These are the activations of a small neural network, seen along a few directions. Each row is one input.
Each table varies a few parts of the input and shows all the possible inputs, shuffled.
Descriptions start from the smaller parts, as in this example, which fits no table here: values(2) and (point or ring(9) or (ring(5) and line(6))).
Shared parts are said once, and a part with two or three values counts as separate values.

Other details of the inputs shift rows strongly along two fixed directions, in all tables alike. That doesn't count.

Rows:
R1: [ 20 -34  -2  11  -3  20  -1  20  -2  -3   9   1]
R2: [  0  -2  -7  -6 -10  10   7  34  10  26  48 -19]
R3: [ 35 -36 -20  37  11  -4  -7  21   6  -3  19  26]
R4: [ 36 -35 -34  35  11  27   3  28   9   8   2   8]
R5: [-15  12  -9 -25 -18   7  14  34   9  29  44 -24]
R6: [-28   2   6 -49 -30   1  23  38  -9  23  46 -33]
R7: [-27  46  26   1  21 -34 -15 -77  -4 -38 -48  11]
R8: [ -6  23  13  21  31  -6 -12 -62  -1 -27 -58  -2]
R9: [-16   2 -13 -26 -24 -18  17  43   0  24  66  -6]
R10: [ 35 -53 -21  23   3  22   4  32  -5  -4  -4   7]
R11: [ 36 -36 -39  37  11  27   3  30  11   2   0   9]
R12: [-50  69  36 -44  -8 -14  -1 -42   1  12 -10 -27]
R13: [-13   1 -12 -24 -16   3  20  44   3  35  51 -28]
R14: [-41  57  35 -34   2 -20  -4 -41  -1  11 -21 -24]
R15: [ 14 -13 -28  17  -3  -2   1  18   7  -6  14  23]
R16: [ 42 -40 -21  42  17  19  -6  25   7  10   9   6]
R17: [-54  57  57 -57 -11 -21  -1 -49 -14  -4 -31 -29]
R18: [-39  38  34 -40 -14  -4   0 -32  -7 -10 -18 -19]
R19: [ 18 -16 -19  23   6  17   0  17  10   6  13  -1]
R20: [ 16 -15 -23  17  -2  -2   1  16   5  -2  15  24]
R21: [-14   5 -13 -24 -28 -11  13  43   7  20  68  -2]
R22: [ 45 -44   3  55  40  16 -22 -44 -14 -36 -93  31]
R23: [-48  51  36 -52 -16  -7   3 -44 -12  -8 -39 -18]
R24: [  9  -1   6  14  15  13 -12 -47  -8 -36 -87  17]
R25: [  2   6  -4   8   6 -19  -6 -15   0  -8 -20  21]
R26: [-25  -5   6 -28 -21   2  19  30  -4   1  62 -34]
R27: [ -9 -15  10 -27 -25   8  12  45  -3  19  59 -24]
R28: [-16  12  -6 -18 -21 -12   8  29   9  11  65  -3]
R29: [-61  81  39 -61 -12 -23   2 -43  -3  15 -23 -33]
R30: [  3   4   5  13  12 -21  -8 -22  -3  -8 -14  20]
R31: [ 18 -32  -3  11  -2  21   1  17  -3  -4   9   1]
R32: [ 35 -50 -18  23   2  24   2  31  -4  -4  -5   8]
R33: [ 37 -38 -30  35  16  19   2  29   6  10  -2   6]
R34: [ -6  20   6  -1   3 -22  -9 -25  -1  -9 -23  20]
R35: [ -4  20  12   5   6 -18 -14 -31   2 -13 -16  19]
R36: [ 56 -34 -10  74  44  -3 -32 -42   0 -37 -73  57]
R37: [ 12  14  10  31  25 -14 -23 -60  -1 -31 -61  38]
R38: [-16   8   1 -22 -11  -2  12  28   3  32  49 -29]
R39: [ 17 -30 -11   4  -7  21   5  23  -3  -3  -1   1]
Description of these inputs: values(3) and (point or (values(2) and line(6))).
Changing only the values(3) part turns R7 into R8. The same change can be made to R30. Which row results?
> R38
Which other rows does R3 become when the values(2) part takes its other values? List them by row number.
> R25
Which other rows does R34 become when the values(3) part takes its other values? List them by row number.
> R29, R32
Which other rows does R37 become when the values(2) part takes its other values? List them by row number.
> R20
